These are the activations of a small neural network, seen along a few directions. Each row is one input.
Each table varies a few parts of the input and shows all the possible inputs, shuffled.
A made-up example of a description, with smaller parts first: line(6) and (point or ring(9) or (values(2) and ring(5))).
Shared parts are said once, and a part with two or three values counts as separate values.

Other details of the inputs shift rows strongly along three fixed directions, in all tables alike. That doesn't count.

Table:
row 1: [ -5  19 -32 -40  -3  -9 -17  -6 -16 -11   7]
row 2: [  7   8 -31 -41  -9 -21 -35 -17 -20  -5   8]
row 3: [ -6  36 -51  25 -17 -25  37  73 -36 -63 -38]
row 4: [ -3   9 -13  -4   7  10  32   5   7   0  -7]
row 5: [-12  21 -19 -14   2  12 -27   1 -24  -2  14]
row 6: [ 55 -51  36  63 -32 -42  -1   7  11 -51 -29]
row 7: [ 12  -4 -23 -47 -24 -41 -59 -34 -23  -5  15]
row 8: [-37  47 -30  -8  20  34   7  23 -23   2   7]
row 9: [ 22 -42  36  -7 -14 -23  -7 -39  33  29  11]
row 10: [ 28 -24   6  50 -12 -23  57  37  12 -32 -33]
row 11: [ 37 -33   6  54 -37 -42  42  27   0 -50 -36]
row 12: [ 21 -27   9 -36 -20 -39 -50 -44   5  17  20]
row 13: [  1  23 -36 -44  -4 -11 -29  -3 -17  -4  12]
row 14: [ 41 -45  20  49 -35 -41  32  22  15 -35 -30]
row 15: [ -2  -8  -5 -23  -4  -6 -10 -24   8  17   3]
row 16: [-23  16 -12 -18   9  20  21  -6  13  25  -3]
row 17: [ 13  19 -34  38 -29 -34   1  73 -62 -90 -31]
row 18: [ 21 -43  47  -9  -6 -12 -41 -45  11  25  25]
row 19: [ 21 -28  16 -27 -16 -20 -74 -45 -10  13  31]
row 20: [ 31 -22   4  48 -28 -28   2  40 -27 -59 -24]
row 21: [-10  33 -15  -6   7   4 -21  11 -17 -17  -5]
row 22: [  2  -4  -8 -29   3   4  -4 -21  10  12   7]
row 23: [-17  24   6   4  25  35   7   1  15  18  -5]
row 24: [  0  -9  -7 -24  -2  -6 -10 -22   8  17   2]
row 25: [ 24   8 -49   9 -38 -53 -15  48 -43 -69 -28]
row 26: [ -6  -4   6  -8   5  15 -22 -13  -1  15  15]
row 27: [ 12   6 -24 -50 -13 -28 -48 -20 -16  -4  20]
row 28: [ 52 -60  32  48 -38 -45 -18   6  -8 -46 -13]
row 29: [-19  31 -26 -15   5   8 -24  13 -31  -8  10]
row 30: [-26  31 -21  -5  10  20  -2  20 -21  -8   5]
row 31: [-30  24 -14   4  24  27  59  15  15  20 -14]
row 32: [ 18 -35  31 -18   1  -9   0 -36  37  28  15]
row 33: [ 22 -42  43  13  -6  -5 -17 -28  16  17  13]
row 34: [ 12  15 -41  28 -28 -24 -15  54 -54 -74 -20]
row 35: [  2  -1  -6 -29  -5 -12 -19 -20   6  22  10]
row 36: [  0 -22  42  27  15  25  26  -8  25  29   3]
row 37: [  2 -21  20   0   4   3  24 -26  30  31  -1]
row 38: [-24  38 -36 -28  18  12  13  15  -7  10   1]
row 39: [-35  46 -38 -20  18  16  27  29  -6   6  -8]
row 40: [-22   2  12  18  28  36  75   2  40  38 -14]
row 41: [-28   3  25  26  30  48  52   8  28  29   1]
row 42: [  0 -18  18  12   6   6  35  -3  35  25  -9]
row 43: [ 43 -39  11  46 -25 -34  39  30  12 -45 -29]
row 44: [-17  25 -25 -29   4  12 -45   0 -28   2  16]
row 45: [  4  -8   0 -25  -1 -10 -14 -22  13  26  10]
row 46: [-10   7  -7 -19   8   0   7  -6  11  22   4]
row 47: [-31  30 -12   4  16  23  55  28  16  14 -13]
row 48: [ 10  -1 -23 -55 -29 -42 -67 -35 -24  -8  17]
row 49: [  6 -26  17  -4  10   7  22 -24  32  27  -2]
row 50: [-35  57 -22  -3  23  34  12  22  -8  -5  -6]
row 51: [  5 -27  43  10   9  17   2 -23  21  32  12]
row 52: [-31  44 -41 -20  22  20  31  20 -11   3  -8]
row 53: [-26   3  33  31  35  50  59  11  29  36  -2]
row 54: [  0 -12  41  26  18  19  24 -14  40  19  -6]
row 55: [-33  27  -3  14  26  43  35  19   3  16   2]
row 56: [ 21 -49  41   1  -8  -4 -35 -43  19  22  22]
row 57: [ 21   1 -25  26 -32 -36 -23  35 -49 -68 -10]
row 58: [  7 -26  25  -3   9  -2  23 -17  36  26   2]
row 59: [-25   3  33  30  34  50  59  11  28  35  -3]
row 60: [-20  30 -25 -21   6  11 -30   4 -29  -1  16]
row 61: [ 37 -46  34  64 -23 -30  21  23  -2 -42 -19]
row 62: [-16  28 -39 -42   5  -4 -14  -2 -19  -3   4]
row 63: [  9 -16   6  58 -10 -15  78  40  12 -35 -42]
row 64: [-13 -11  38  13  21  31  25  -7  23  31   7]
row 65: [  3  19 -11 -17  -3 -11 -46 -13 -15 -11   6]
row 66: [-16   5   6  -4  10  19  -6  -5   0  12  14]
row 67: [ 46 -34  30  48 -25 -40  -9   5   0 -45 -20]
row 68: [ 16   1 -24 -53 -30 -41 -71 -28 -23  -2  20]
row 69: [ -1   6 -25 -34 -11 -24 -27 -13 -16  -6   4]
row 70: [-39  44 -24  -4  23  34  13  30 -18   1   1]
row 71: [ 21 -50  51  12  -3   1 -17 -33  24  25  13]
row 72: [-33  37 -21 -11  18  29  -1  17 -18   4   9]
row 73: [-11  24 -24 -10   0   8 -25  10 -30 -10   9]
row 74: [ 21 -28  15 -26 -18 -19 -73 -46 -10  10  33]
row 75: [-11   9   0  17   8  22  15  13  -4   1   1]
row 76: [-37  49 -41 -24  11  18  23  16 -13   6  -6]
row 77: [ -9  26 -39 -27   4  -1  -5  17 -14  -5  -4]
row 78: [ 17  -4  17  76  -2   0  57  42  13 -40 -41]
row 79: [-28  39 -19 -12  18  30  -3  19 -23   8   6]
row 80: [  7 -19  21 -21  -5  -8 -48 -30  -5  13  24]
row 81: [  0  -8  38  14  16  20   9 -27  34  27   6]
row 82: [  4 -28  39   3   8  17  -8 -23  20  31  13]
row 83: [ 17  10  -8 -18 -12 -20 -62 -16 -22 -16   7]
row 84: [-22  -2  30  17  27  38  35   1  25  31   4]
row 85: [-7 23  1 12  9 18  4  4  4 -2 -5]
row 86: [  7 -17  37   7   8  16 -10 -33  33  25   7]
row 87: [ 21 -50  45  15  -6   1 -15 -34  25  20  15]
row 88: [-24  38 -36 -30  16  17  17   7  -8   4   2]
Each input here is: line(4) and (values(3) or line(9) or (values(2) and line(5))).
The inputs of row 10 and row 77 match in every part but the line(4) part. If row 85 is changed in the same way as row 10 into row 77, which row does it become?
Answer: row 86
The inputs of row 84 and row 28 match in every part but the line(4) part. If row 47 is changed in the same way as row 84 into row 28, which row does it become?
Answer: row 14
Change only the line(9) part in row 74. List by row number the other rows that result.
Answer: row 5, row 19, row 33, row 36, row 51, row 73, row 75, row 79
A walk changes only the line(4) part. It starts at row 20 and steps to row 51. List the rest of the walk in order.
Answer: row 59, row 64
Change only the values(2) part in row 27. List by row number the other rows that result.
Answer: row 88
Change only the line(5) part in row 15. List by row number the other rows that result.
Answer: row 16, row 22, row 24, row 49

Table:
row 89: [-14 -13   6  61  -2   7  96  64   3 -15 -44]
row 90: [ 29  -2   7  48 -29 -50 -88  12 -59 -78  -6]
row 91: [ 15 -27  46  -8   3 -10 -12 -74  41  49  17]
row 92: [ 48  -7 -37  13 -45 -68 -20  40 -55 -91 -10]
row 93: [  5 -56  41 -17  -3  -3  -6 -51  21  56  17]
row 94: [-55  81 -46 -53  37  33  -2 -10 -17  28  -2]
row 95: [  3 -53  45 -15 -10  -5 -10 -50  29  63  29]
row 96: [ 14   4 -13 -10 -15 -20 -22   9   7   0  -3]
row 97: [  0 -48  18  -7  -2   6  11 -35  17  25  11]
row 98: [ 17 -52  42 -37  13   4 -15 -61  45  42  34]
row 99: [  7  -8  20  57  10   5  90  48  18 -10 -22]
row 100: [ 34  -3   9  41 -32 -35 -83   6 -60 -89 -13]
row 101: [ -4 -50  44 -20 -10  -6 -17 -52  35  70  36]
row 102: [ 45 -16 -17  -2 -48 -77 -44  27 -43 -63   0]
row 103: [  2 -23  51 -16  -2 -14 -24 -67  55  59  21]
row 104: [  22  -20  -12   27  -41  -49 -105   23  -93  -70   16]
row 105: [  2  -7 -26  -1 -22 -14  -1   6 -31 -17   5]
row 106: [-39  70 -62 -68  36  45 -17   1 -15  27   4]
row 107: [ 16 -24  35  -4  -3  -6  -5 -64  42  25  11]
row 108: [ -2 -47  37 -10 -13  -8  -6 -35  29  54  25]
row 109: [  8 -10   8  54  12  10  97  54  14 -39 -36]
row 110: [-50  76 -51 -51  28  38 -11  17   1  43  11]
row 111: [ 25 -46  31 -20   9   7 -14 -57  50  37  10]
row 112: [ 14 -35  43  -9   0  -3 -12 -79  53  38  20]
row 113: [-61  54 -53 -55  29  41   6   6 -37  39  13]
row 114: [ 50 -15 -35 -31 -49 -73 -75  -5 -53 -70  19]
row 115: [-50  84 -65 -46  33  41   8  42 -17  17 -16]
row 116: [  6 -24  51 -19  -1 -10 -22 -70  51  58  18]
row 117: [  6 -42  77  19  30  22 -47 -36  17  40  44]
row 118: [  1   0  15  58   9  10  87  21  31 -27 -48]
row 119: [  30   26   -8   25  -56  -40 -115   16  -79  -95    5]
row 120: [-64  67 -77 -41  18  49  16  27 -35  10  17]
row 121: [ 22  -9   1  58   1  12  74  35  28 -25 -34]
row 122: [ 36 -12 -26  -4 -43 -76 -35  45 -45 -76 -16]
row 123: [ -7 -17   9  64   1  14  95  38   4   1 -23]
row 124: [ -3  -3 -21   2 -22 -18   1  15 -33  -7   1]
row 125: [ 21 -27  25 -18   8  -1 -13 -35  32  40   0]
row 126: [-57  68 -14 -27  57  81 -33  17 -40  15  31]
row 127: [ 20  -7  -8  72  -2   8  83  52  23 -42 -42]
row 128: [-69  57 -21 -20  42  84 -33  11 -51  24  28]
row 129: [ 45 -13 -30 -34 -49 -88 -79  17 -60 -70   0]
row 130: [ 11 -40  51 -18   2 -12 -10 -39  45  53  34]
row 131: [  5 -64  33 -25  -3   7 -12 -62  32  46  28]
row 132: [-55  88 -49 -53  27  31 -13 -10 -16  33   9]
row 133: [ 26 -27 -27  15 -59 -75 -28  41 -54 -68 -22]
row 134: [-64  66 -66 -46  23  53  16  13 -32  25  19]
row 135: [  8 -24  77  22  10  41 -38 -22  13  25  45]
row 136: [ 12 -16   9  53   4   5  82  40  19 -31 -16]
row 137: [ -9 -24   9  54   6  23  97  34  14 -11 -32]
row 138: [ 42   9 -43 -19 -56 -80 -81 -14 -56 -76  -4]
row 139: [ 16 -11   4  52  11  18  81  37  31 -23 -45]
row 140: [-58  82 -59 -48  32  39   4  -1 -12   5  -5]
row 141: [ 45 -12 -34 -39 -50 -78 -97   2 -37 -49  -7]
row 142: [ 23   1 -19  -9  -9 -10 -16  -6  -1  -8  -1]
row 143: [  1 -29  52 -27   3 -12 -24 -66  55  55   9]
row 144: [ 27 -49  31 -24   7   7 -20 -58  53  38  14]
row 145: [  6  -1   7  64  -3   4  75  22  31 -34 -34]
row 146: [ 16  13 -22  -1 -15 -20 -12  22  -7 -14 -13]
row 147: [ 20 -12  -2  59   0  14  72  38  33 -27 -31]
row 148: [ 21 -29  75  21   4  42 -60 -40  28  36  35]
row 149: [ 26  -5 -15 -12  -6 -21 -20  -4 -10  -9 -12]
row 150: [ 13 -43  51 -23   2 -12 -13 -41  46  53  34]
row 151: [  1  11  -1 -12 -11 -28 -17 -10   0  -9 -18]
row 152: [ 10 -30  50 -15   6  -9 -11 -67  43  47   3]
row 153: [ -8 -26  12  51 -11  -5  75  52   9 -13 -35]
row 154: [-51  60 -50 -66  42  46   5   6 -13  21  20]
row 155: [ 56  -7 -39 -23 -52 -74 -87  -1 -48 -53  -1]
row 156: [  6  -2  13  57   4  -1  76  22  23 -30 -48]
row 157: [ 11   1 -10 -15  -9 -22 -23   9   6  -2 -12]
row 158: [-49  68 -48 -72  38  32 -10  11 -28  30  18]
row 159: [  2  -5   8  56  19  15 104  58  14 -30 -38]
row 160: [ 23   3 -17  -7  -7 -15 -15  -4  -7  -2  -1]
row 161: [  1 -19 -15 -14 -14 -12  -6  -7 -23  -6   1]
row 162: [ -5  -1  12  57  12  18  89  23  39 -24 -44]
row 163: [ 14 -38  66  24  26  26 -58 -40  25  42  28]
row 164: [ 15  -2 -12 -11  -2 -26   0  15 -26 -24  -3]
row 165: [-49  65 -54 -59  35  47   4  10 -11  21  31]
row 166: [  4 -48  80  27  -9  38 -48 -41   7  39  46]
row 167: [-65 102 -64 -42  19  24  -2  27 -19   9  -3]
row 168: [-65  85 -45 -61  28  25 -18  -1  -7  32   1]
row 169: [  0 -15  26  53   9  -3  86  58  27 -15 -32]
row 170: [  6  -2  13  70  15  10 111  60  13 -21 -29]
row 171: [ -6 -24   4  63  -3  18  93  35  14 -14 -21]
row 172: [-51  79 -31 -12  53  87 -31  28 -35   7   7]
Describe the family of inputs behind these rows.
Answer: line(4) and (values(3) or (values(2) and line(9)))
The inputs of row 153 and row 143 match in every part but the line(4) part. If row 134 is changed in the same way as row 153 into row 143, which row does it become?
Answer: row 107
The inputs of row 96 and row 108 match in every part but the line(4) part. If row 110 is changed in the same way as row 96 into row 108, which row does it become?
Answer: row 101
Change only the line(9) part in row 145. List by row number the other rows that result.
Answer: row 91, row 103, row 107, row 112, row 116, row 132, row 138, row 167
Change only the line(9) part in row 165. List by row number the other rows that result.
Answer: row 92, row 99, row 102, row 114, row 130, row 136, row 150, row 170
Change only the values(3) part in row 135. List by row number the other rows that result.
Answer: row 117, row 126
Change only the values(2) part in row 161. List by row number the other rows that result.
Answer: row 105

Table:
row 173: [-23  45 -35 -19   7  17 -22  10 -21  -3  -9]
row 174: [-17  33 -16  -3  31  42  25  19  10   7   0]
row 175: [  30  -40    6  -46  -37  -49 -104  -42  -27   10   31]
row 176: [  8   8 -15  16  -3   8  13  19  -9 -35 -12]
row 177: [  8   9 -22  -3 -31 -37 -38  30 -45 -34   4]
row 178: [ 25 -63  67  -4 -16 -30 -37 -48  23  38  24]
row 179: [-16  33 -50 -57  -3 -30  11   1  -6   2 -10]
row 180: [ 32 -41  55   1  -6 -20 -38 -49  41  29  18]
row 181: [ 26  -6 -12  12  -4 -12 -11  17 -11 -35 -14]
row 182: [-23  14 -25 -61  16  12  31 -31  40  58   8]
row 183: [-23  11  18  19  33  40  55   1  20  20  -5]
row 184: [  7  18 -10  22  -3  -3   3  29  -1 -24 -17]
row 185: [ 13  11 -41  -4 -16 -16 -27  15 -45 -46  -8]
row 186: [-20  11 -21 -57  15  24 -40 -16 -21  36  32]
row 187: [  2  -2  27  41   0  -3  30  13  15 -15 -26]
row 188: [  2 -14  13  34   3   9  47  34   1  -9  -3]
row 189: [  6  20 -36   2 -23 -23 -33  17 -42 -38 -15]
row 190: [-27   6   2 -34  27  46   3 -13   9  52  33]
row 191: [-39  16  11 -30  19  21 -17 -26   5  47  22]
row 192: [ -3 -13   9  38   3  10  47  23   3 -14  -6]
row 193: [  0 -21  20  35   3   0  41  16   2 -16 -10]
row 194: [ 34 -36  49  27 -12 -34 -16 -16  24  -7  -9]
row 195: [-16  33 -65 -55  -1 -15  16   7  -6   7 -15]
row 196: [-32   7  -1 -30  27  46   4 -24  11  46  29]
row 197: [  5 -23  24  31   3   0  40  27   0 -10  -7]
row 198: [-33  20 -20 -47   9  17 -46 -25 -15  38  23]
row 199: [ 14  14 -39  -7 -15 -14 -31  16 -39 -50 -13]
row 200: [-26  29 -32 -18  -5   7 -23  10 -27  -1   9]
row 201: [  7  23 -35   3 -26 -23 -32  17 -39 -42  -7]
row 202: [ 36 -59  60  -7  -6 -19 -35 -66  32  17  18]
row 203: [-30   6  40  -3  32  37  20 -37  39  63  11]
row 204: [  7  -2  11  37   6  14  43  18  13 -21 -16]
row 205: [ 12   0  12  37  13  10  39  26  17 -19 -13]
row 206: [-26  12 -25 -53  15  24 -40 -27 -19  31  29]
row 207: [ -2   4  14  46  -2   5  40  18  10  -9 -17]
row 208: [  7  -6 -14   7  -8 -25  74  17  31  -3 -28]
row 209: [ 13  24 -33  -1 -15 -25 -41  27 -31 -40 -17]
row 210: [ 41 -44  44  21  -5 -27 -10 -18  21 -15  -2]
row 211: [-33  27 -10   0  15  34  26  30  -3  25   4]
row 212: [ 34 -30   4   6 -22 -22 -26 -19 -10 -25   7]
row 213: [ 27 -29  38  30 -18 -21  -6 -17  21  -8  -7]
row 214: [-40  18  13  26  24  41  56  17  21  32  -2]
row 215: [ 32 -40  30  27 -13 -16   4 -21  12 -12   4]
row 216: [  2  16 -10  22 -10   1   6  22  -6 -27 -19]
Describe the family of inputs behind these rows.
Answer: line(4) and (point or (values(2) and line(5)))
The inputs of row 193 and row 196 match in every part but the line(4) part. If row 203 is changed in the same way as row 193 into row 196, which row does it become?
Answer: row 201
Change only the line(5) part in row 200. List by row number the other rows that result.
Answer: row 184, row 201, row 211, row 216
A walk changes only the line(5) part. It starts at row 177 and steps to row 214. List the rest of the walk in order.
Answer: row 207, row 213, row 180
Change only the values(2) part in row 188. List by row number the other rows that result.
Answer: row 177
A walk changes only the line(4) part. It starts at row 185 and steps to row 212. List the rest of the walk in order.
Answer: row 215, row 183
Which other rows agree with row 199 in the line(4) part? List them by row number.
Answer: row 173, row 175, row 181, row 185, row 186, row 189, row 195, row 198, row 206, row 209
